A small network was shown many inputs. Here are its activations along a few directions, one row for each input.
In each table, some parts of the input vary, and every possible input appears once, in random order.
Descriptions start from the smaller parts, as in this example, which fits no table here: one of 8 places around a ring, together with either a single point or one of 9 places along a line or (one of 2 separate values, together with one of 6 places along a line).
Shared parts are said once, and a part with two or three values counts as separate values.

Other details of the inputs shift rows strongly along two fixed directions, in all tables alike. That doesn't count.
To show where, the next rows are all for the same input, with only those details redrawn:
[ 55 -24 -33  44   7  62  35  19  45  53  64 -11  33 -30  95 -48]
[  6  27  20 -57  -5 -15 -15   7  -2 -29 -44   5  -3  50 -38  36]
[ 56  45 -30  37 -10   6  -4  14   4 -14 -25  72  17 -42  20 -28]
[  5  26  21 -59  -4 -15 -14   8  -1 -28 -43   2  -4  51 -37  37]
[ 56  44 -29  36  -8   7  -3  15   5 -12 -24  70  20 -42  20 -28]
[ 10 -38  13 -44  11  39  24  10  36  38  41 -69  14  55  40  14]
[ 11 -39  12 -43  11  40  24  10  35  38  42 -69  14  55  40  15]
[  6  27  20 -58  -5 -16 -14   7  -2 -29 -44   5  -4  50 -38  37]

A family of inputs:
row 1: [-65   2  13 -14   4 -43 -38 -29 -33 -21 -21  -2 -27  23 -71  21]
row 2: [  6  39 -28  50 -23 -10  23  -6   0  -9  -6  55  10 -88  -6  -9]
row 3: [-56  31   6 -39 -14 -27   0 -20  -8 -12 -32  -5  -7   3 -77  53]
row 4: [ 56  46 -29  36  -9   5  -5  15   3 -15 -26  73  19 -43  18 -28]
row 5: [-23  35  21 -60 -22 -34  11   4 -24 -34 -28  -8  -5  -7 -64  43]
row 6: [-16  12  49 -27 -12 -22   3  -8   0 -39 -63   7  -5  21 -35  60]
row 7: [ 48  26  -6  58 -15   1   8   7   6 -19 -42  70  18 -60  23 -12]
row 8: [ 11 -75   0  93  19  35  10 -10  27  45  53 -11   6 -40 103 -41]
row 9: [ 18  19  -2  62 -14  -9  12  -3  11 -14 -44  66  12 -70  21   8]
row 10: [-52  36 -18 -43 -11 -15  -1 -14  -9  -2 -17 -12  -8  13 -76  42]
row 11: [ -4  -7  26 -29  10 -28 -53  -1 -22 -39 -32  11 -27  68 -31   2]
row 12: [-47 -45 -16 -25  26  21   7  -1 -10  50  74 -83 -14  42   3 -23]
row 13: [  7  61 -61  18  -5   7  16   8 -14   9   3  44   8 -69 -20 -26]
row 14: [-25  45   0 -71  -9 -29  12   2 -26 -17 -24 -18  -8   0 -65  33]
row 15: [-58 -54 -15  -4  21  21  -1 -18   4  53  74 -82 -11  43   3 -10]
row 16: [ -1  16 -23  76  -8 -29 -19 -15 -27 -19  -1  65 -12 -72  -3 -43]
row 17: [  9 -35 -45  56  17  27  24   7  -5  54  90 -29   7 -54  68 -85]
row 18: [-22 -88  48   3  19  23   0 -12  19  22  41 -73 -13  51  52   6]
row 19: [ 37  -2   1  81  -1 -11 -36  -2 -15 -29 -30  75  -7 -40  28 -46]
row 20: [-32 -65  24 -21  15   5  11   0  -7  31  72 -87 -11  26  21 -10]
row 21: [  7 -49  24 -32  11  37  32   9  37  32  33 -71  15  46  37  23]
row 22: [ -6 -16  38 -22   9 -32 -49  -4 -25 -46 -42  10 -27  58 -31   9]
Question: What do these inputs look like to the network?
Answer: one of 2 separate values, together with either one of 5 places along a line or one of 6 places around a ring
Question: Changing only the choice among 2 separate values turns row 17 into row 14. The same change can be made to row 8. Which row results?
Answer: row 9
Question: Change only the place on the line of 5 in row 8. List by row number the other rows that result.
Answer: row 11, row 18, row 19, row 22
Question: Change only the choice among 2 separate values in row 2. List by row number the other rows that result.
Answer: row 16

A family of inputs:
row 23: [ 14 -38 -45  45  12  61  39   0  38  79  92 -40  23 -39  79 -44]
row 24: [ 54 -66   0  61  10  59  20   9  49  46  67 -21  26 -10 113 -48]
row 25: [ -9  40 -20  38 -12 -33 -20 -11 -26 -31 -39  66 -10 -47 -28 -15]
row 26: [ 10 -38 -43  45  14  57  37  -1  35  73  95 -38  21 -40  83 -55]
row 27: [ 33  34   6  28  -7 -12 -15  11  -8 -39 -63  72   5 -33   0   3]
row 28: [ 56 -49 -19  38  13  68  35  17  50  60  72 -34  32  -8 116 -40]
row 29: [ -5  35 -21  39 -13 -25 -19 -10 -19 -23 -37  60  -7 -48 -30  -3]
row 30: [ -5  35 -12  43  -7 -34 -24  -6 -38 -32 -28  59 -19 -43 -29 -26]
row 31: [-15 -12  42 -88   3   4  15   2  18   2 -22 -68  -1  88 -25  64]
row 32: [ 47 -66  -2  56  13  63  29   9  48  58  68 -33  31 -17 122 -42]
row 33: [ -8  42 -19  42 -18 -23 -15 -10 -17 -31 -35  69  -2 -47 -36  -1]
row 34: [-48 -19  19 -71  11 -16 -15  -5 -22  -2   4 -63 -18  63 -51  24]
row 35: [-50 -13  22 -66   7 -15 -11  -1 -21  -2   3 -63 -22  67 -50  29]
row 36: [-46 -19  47 -81  -2 -24  13  -5  -6 -11   4 -76 -14  48 -43  57]
row 37: [ 18  57 -18   2 -23 -25   4   9 -24 -30 -25  56   5 -57 -31  -9]
row 38: [  5  59 -33  30 -14 -12 -14  -4 -14 -22 -29  70   5 -45 -39  -5]
row 39: [-59 -43  37 -61  16 -17 -11 -18 -21  -1  14 -74 -31  68 -43  29]
row 40: [ -3 -34  51 -86   6   0 -12   4  17 -15  -8 -59  -9 114 -15  51]
row 41: [  3  51 -29  23  -5 -30 -22   4 -27 -21 -28  63  -4 -39 -36 -21]
row 42: [ -7  32 -17  37  -4 -39 -21  -6 -30 -25 -31  63 -12 -42 -29 -17]
row 43: [ 46  51 -11  12  -6  -6  -7  15  -2 -37 -57  77   4 -26  -5  -1]
row 44: [-31 -41  64 -86   5   0  13  -2  20   5 -19 -85  -5  92 -22  72]
Question: Changing only one part turns row 44 into row 31. The same change can be made to row 27. Which row results?
Answer: row 43
Question: What do these inputs look like to the network?
Answer: one of 2 separate values, together with either a single point or one of 4 places along a line or one of 6 places along a line
Question: A walk changes only the place on the line of 6. It starts at row 33 and steps to row 29. List the rest of the walk in order.
Answer: row 25, row 42, row 30, row 39

A family of inputs:
row 45: [ 58  64 -30  26 -12   1  -5  19  -3 -25 -47  88  16 -38   0 -20]
row 46: [-45  11  18  -3   0 -53 -40 -18 -42 -39 -44  19 -30  12 -68  14]
row 47: [-50 -43  14 -18  13  -4  -5 -15  -2  22  36 -57 -20  35  -9  12]
row 48: [-26  -1 -12 -56   3  13  16   0   5  24  33 -57   1  38 -24  15]
row 49: [ 12 -19  17 -52  10  17   9  11  21  13   4 -44   8  54  16  22]
row 50: [   4   65  -35   42  -24  -16   20   -7  -13  -17  -33   72   13 -100
  -28   -1]
row 51: [  0 -18 -27  48   7  17  14  -3   1  29  51  -4   3 -42  37 -48]
row 52: [  5 -31  30 -39   5  13   4   5  16   6  10 -44  -3  59  12  21]
row 53: [ -2  16  40 -14  -7 -41 -46  -9 -19 -56 -66  40 -21  35 -41  26]
row 54: [  8  -9 -39  42   5  24  13   4   0  31  53  -3   9 -47  32 -49]
row 55: [ 13   5 -43  23   3  24  17  11   4  39  51  -6  18 -45  33 -41]
row 56: [ 27 -42   3  70   9  23  -4   0  16  13  19  12   7 -21  66 -39]
row 57: [ -3 -43  36 -33  12  10  -1   2  13   4   7 -49  -7  56  20  19]
row 58: [ -1  43  30 -35 -23 -29   8   0   3 -44 -75  32   6   2 -47  68]
Question: Changing only one part turns row 48 into row 45. The same change can be made to row 54. Which row results?
Answer: row 52
Question: What do these inputs look like to the network?
Answer: one of 2 separate values, together with either a single point or one of 6 places along a line
Question: Change only the choice among 2 separate values in row 55. List by row number the other rows that result.
Answer: row 49

A family of inputs:
row 59: [  8 -34  45 -60   9  15  -8   5  32   0 -12 -42   2  90  13  45]
row 60: [-20 -17 -24  42  15  18   4  -9   3  30  26  -2  -5 -19  20 -23]
row 61: [ 13  10 -22  11   4  34  27   7  23  30   7   0  16 -17  28  -2]
row 62: [ 52 -13   5   7   4  23   7  18  22   7   8   5  15  14  52 -16]
row 63: [ 12 -30   0  27  11   4  -9   4 -13   4  31  -9  -7  -6  37 -47]
row 64: [  7  69 -11  -2 -28 -35  11   7 -25 -34 -41  53   7 -69 -42  10]
row 65: [ 21  22   2  49  -1 -29 -57  -8 -18 -46 -58  88 -14  -9  -8 -19]
row 66: [-52 -53  46 -25   4  -5  -5 -25  11   7   3 -60 -14  56 -18  50]
row 67: [ 29  54 -12  30 -15  -8  -8   2   5 -32 -73  81  13 -29 -18  18]
row 68: [  5  11 -25  -8  -2  17  37   9  11  30  21 -17  15 -36  17  -4]
row 69: [  9  37  39 -85  -7 -45 -17  20 -38 -60 -56   0 -14  38 -63  27]
row 70: [ 46  -9   1  -6   3  20  16  22   9   3  17  -7  13   0  44 -24]
row 71: [ 18 -35   4  39  12   7 -17   1   1   8  21   2  -5   9  43 -37]
row 72: [-11 -33 -10  56   9  21  -3 -13  14  25  13   3   2 -14  32 -11]
row 73: [-19 -25   2  38  -6   1  15 -16   4  10  34  -7  -4 -40  16  -7]
row 74: [-26 -11 -26  24   9   1  15  -7  -9  29  38 -18  -3 -39   8 -25]
row 75: [ 13  -2   1  13 -16  17  36   1  26  10  20  -5  19 -39  28  12]
row 76: [-31 -43  42 -59  15 -18  -9   4 -30  -6  25 -75 -25  56 -20   2]
row 77: [ -53   52  -26  -57    1  -38  -54  -13  -37  -26  -26   11  -28   61
 -111   17]
row 78: [ 26  48   5  31 -24 -16  -1  -5   8 -39 -67  77  14 -38 -19  22]
row 79: [-66 -33  29 -53   1 -21  13 -15 -16  12  32 -78 -15  27 -38  34]
row 80: [ 19  34 -64 -13   1  38   9  10  17  38  39   2  19   4   0 -24]
Question: Changing only one part turns row 72 into row 67. The same change can be made to row 76. Which row results?
Answer: row 69
Question: What do these inputs look like to the network?
Answer: one of 2 separate values, together with either a single point or one of 4 places along a line or one of 6 places around a ring
